A small network was shown many inputs. Here are its activations along a few directions, one row for each input.
In each table, some parts of the input vary, and every possible input appears once, in random order.
Descriptions start from the smaller parts, as in this example, which fits no table here: one of 2 separate values, together with either a single point or one of 11 places along a line or (one of 6 places along a line, together with one of 8 places around a ring).
Shared parts are said once, and a part with two or three values counts as separate values.
(in the rows, 100 means zero)

Other details of the inputs vary at random and push rows far along three fixed directions, the same in every table; ignore that.

Table:
row 1: 44	107	112	88	82	149	103	85	130	125	49	66	130	32	133
row 2: 108	104	100	116	115	76	108	96	111	94	97	103	95	112	76
row 3: 150	94	95	80	138	112	69	50	80	90	125	140	91	79	124
row 4: 90	101	92	98	95	119	91	105	119	99	119	106	112	100	112
row 5: 99	64	100	86	119	120	88	76	120	95	146	143	134	114	100
row 6: 114	107	97	118	89	81	94	119	85	100	121	120	73	111	94
row 7: 123	95	97	105	96	80	91	105	85	71	91	116	77	121	98
row 8: 101	124	87	121	79	98	106	133	83	104	83	86	53	79	118
row 9: 148	119	100	117	104	70	87	93	62	85	100	132	23	97	102
row 10: 109	122	91	92	96	121	85	98	75	91	58	65	74	73	125
row 11: 136	117	90	96	110	107	82	104	78	99	116	101	77	83	120
row 12: 101	113	97	85	103	135	103	67	94	91	113	91	109	67	127
row 13: 82	90	105	89	67	91	138	117	123	112	82	71	113	121	97
row 14: 61	96	109	105	84	104	116	119	118	120	86	77	114	88	80
row 15: 157	113	101	108	97	66	100	87	49	91	121	109	29	93	110
row 16: 149	110	105	118	101	72	77	101	50	70	96	126	39	103	112
row 17: 102	81	102	107	124	87	72	65	99	83	135	126	135	124	73
row 18: 96	75	101	83	130	108	72	62	99	95	129	128	153	124	101
row 19: 120	94	106	118	107	56	102	117	110	68	105	100	110	161	48
row 20: 110	121	87	118	91	107	86	97	65	84	65	86	43	73	125
row 21: 115	115	111	119	89	49	130	143	124	87	70	82	79	144	52
row 22: 91	87	115	96	96	91	123	94	109	102	126	110	143	134	83
row 23: 56	83	91	84	118	132	105	91	121	125	109	89	146	101	100
row 24: 45	105	93	91	91	109	128	114	135	130	53	62	129	113	91
row 25: 88	103	116	113	76	60	130	143	119	104	67	103	85	149	72
row 26: 101	92	92	107	116	75	101	104	97	94	100	97	117	157	68
row 27: 73	111	99	103	75	127	103	113	87	116	71	83	64	55	123
row 28: 110	82	105	101	134	85	81	56	113	94	145	141	129	117	73
row 29: 112	122	96	117	79	86	88	111	60	86	66	92	38	86	109
row 30: 113	111	101	105	86	102	91	103	82	81	60	78	80	64	112
row 31: 110	73	100	84	123	88	106	68	125	90	162	122	138	151	86
row 32: 125	85	121	114	112	68	104	117	96	94	128	124	97	124	69
row 33: 81	106	100	90	91	126	108	71	91	109	110	92	119	74	113
row 34: 100	115	102	103	90	64	118	125	95	114	69	89	77	128	73
row 35: 108	119	112	118	74	93	105	135	89	110	79	81	79	67	110
row 36: 98	62	108	91	123	103	98	84	132	96	145	129	156	120	74
row 37: 83	111	101	89	92	90	124	126	127	110	61	73	107	129	83
row 38: 109	106	99	93	103	122	81	95	80	117	111	105	102	65	134
row 39: 97	87	113	111	104	66	99	107	109	85	103	108	131	141	66
row 40: 142	90	91	97	117	121	64	70	84	86	151	148	91	76	132
row 41: 101	121	100	88	74	134	117	91	78	101	70	70	83	38	141
row 42: 63	106	97	105	94	124	113	111	112	115	74	64	101	57	106
row 43: 89	78	87	67	127	152	62	40	100	96	113	113	153	71	135
row 44: 65	100	103	85	87	140	104	84	134	113	58	75	129	47	123
row 45: 55	82	105	85	96	157	90	81	115	119	101	106	126	58	138
row 46: 128	97	104	105	112	59	106	122	75	104	122	118	75	139	64
row 47: 102	97	116	104	71	56	141	134	103	109	89	82	87	143	83
row 48: 67	99	99	103	78	88	114	131	127	87	67	77	114	149	77
row 49: 86	102	95	97	105	111	119	79	103	100	119	94	127	103	100
row 50: 73	90	99	89	79	95	122	140	133	122	90	83	147	133	82
row 51: 129	119	84	107	110	98	89	107	67	106	109	97	68	79	118
row 52: 46	100	99	82	71	141	115	102	140	116	46	77	121	72	126
row 53: 91	92	98	102	99	71	107	126	110	119	127	109	130	152	64
row 54: 98	89	93	73	131	139	82	72	105	105	129	108	123	82	117
row 55: 80	78	90	95	133	121	85	51	129	98	133	138	135	117	102
row 56: 76	117	97	100	80	134	100	114	120	109	80	62	112	51	121
row 57: 151	103	109	101	118	84	88	104	53	98	116	123	54	90	109
row 58: 85	101	98	98	91	107	113	123	114	96	91	93	86	104	99
row 59: 131	86	96	79	127	120	80	75	80	99	127	125	97	75	121
row 60: 116	106	107	92	109	93	95	93	88	109	88	111	89	98	109
row 61: 101	87	93	90	125	104	69	61	85	96	125	119	126	117	94
row 62: 97	110	108	125	74	56	120	152	107	109	96	86	95	127	58
row 63: 96	114	103	107	84	76	123	133	124	92	67	92	74	136	81
row 64: 120	90	87	87	129	124	83	34	83	97	149	116	96	70	140
row 65: 50	99	105	101	64	123	111	131	127	125	80	84	126	91	116
row 66: 91	113	90	109	93	122	104	110	83	104	79	87	52	59	127
row 67: 87	90	95	115	112	84	105	111	125	103	134	107	139	126	71
row 68: 174	115	102	119	102	77	84	111	62	80	118	118	48	72	107
row 69: 74	85	96	111	113	97	96	86	121	90	103	93	146	126	73
row 70: 122	121	104	109	96	97	107	123	87	89	82	78	53	66	102
Description of these inputs: one of 5 places around a ring, together with either one of 2 separate values or (one of 3 separate values, together with one of 4 places along a line).
Changing only the place on the ring of 5 turns row 59 into row 23. The same change can be made to row 43. Which row results?
> row 26
Changing only the place on the ring of 5 turns row 65 into row 4. The same change can be made to row 1. Which row results?
> row 21
Change only the choice among 3 separate values in row 44. List by row number the other rows that result.
> row 3, row 52
Change only the place on the line of 4 in row 29. List by row number the other rows that result.
> row 6, row 9, row 27
Change only the choice among 3 separate values in row 23. List by row number the other rows that result.
> row 42, row 66
Change only the choice among 2 separate values in row 47. List by row number the other rows that result.
> row 22

Table:
row 71: 42	79	97	87	108	114	112	91	141	116	105	93	171	139	75
row 72: 64	84	96	81	122	153	71	37	125	109	114	106	163	59	126
row 73: 52	72	109	88	104	108	108	89	152	101	95	93	179	130	72
row 74: 124	94	99	98	118	120	86	67	90	98	153	133	88	67	125
row 75: 41	109	98	100	69	138	99	111	116	119	37	58	103	48	126
row 76: 125	93	99	90	122	122	91	67	87	105	150	133	88	71	128
row 77: 124	127	97	116	84	95	94	121	77	82	65	92	39	74	116
row 78: 53	70	95	87	113	111	100	88	144	112	115	107	163	141	80
row 79: 117	100	101	112	90	52	111	131	88	92	91	103	72	154	72
row 80: 129	88	104	106	121	62	102	95	107	72	122	117	111	151	61
row 81: 97	105	104	103	72	82	126	150	97	119	94	80	98	115	91
row 82: 31	112	92	98	65	145	107	114	124	120	34	44	106	50	128
row 83: 74	115	101	89	64	132	123	113	95	128	69	68	79	47	143
row 84: 128	120	109	114	80	91	110	123	73	104	92	101	38	61	116
row 85: 118	100	91	103	131	118	68	54	78	85	132	122	96	76	114
row 86: 122	93	99	100	123	121	60	64	90	81	121	140	97	75	121
row 87: 125	126	97	106	88	96	98	121	74	90	62	92	40	79	119
row 88: 127	110	103	108	93	46	121	124	88	92	89	95	78	153	69
row 89: 133	94	96	84	135	118	76	50	84	82	120	117	99	79	118
row 90: 129	108	104	120	90	62	114	149	89	99	120	101	76	121	75
row 91: 97	136	95	108	75	108	109	113	85	103	42	52	57	50	123
row 92: 118	96	93	91	127	118	71	51	69	92	128	123	99	86	121
row 93: 127	112	102	111	100	47	123	127	95	93	89	94	76	151	62
row 94: 131	96	95	92	124	122	77	80	80	106	152	125	100	68	125
row 95: 91	75	105	84	110	83	111	89	125	92	113	106	152	161	69
row 96: 119	86	101	99	110	75	95	101	102	84	122	133	108	155	82
row 97: 129	105	110	120	88	60	110	150	88	102	115	108	79	118	73
row 98: 30	97	107	105	74	101	125	130	136	118	57	65	144	120	72
Changing only one part turns row 79 into row 75. The same change can be made to row 81. Which row results?
> row 97
What is each input in this table made of?
> one of 4 places along a line, together with either one of 2 separate values or one of 5 places along a line
Change only the place on the line of 4 in row 86. List by row number the other rows that result.
> row 77, row 87, row 96
Change only the place on the line of 4 in row 83. List by row number the other rows that result.
> row 74, row 76, row 84
Change only the choice among 2 separate values in row 74. List by row number the other rows that result.
> row 90
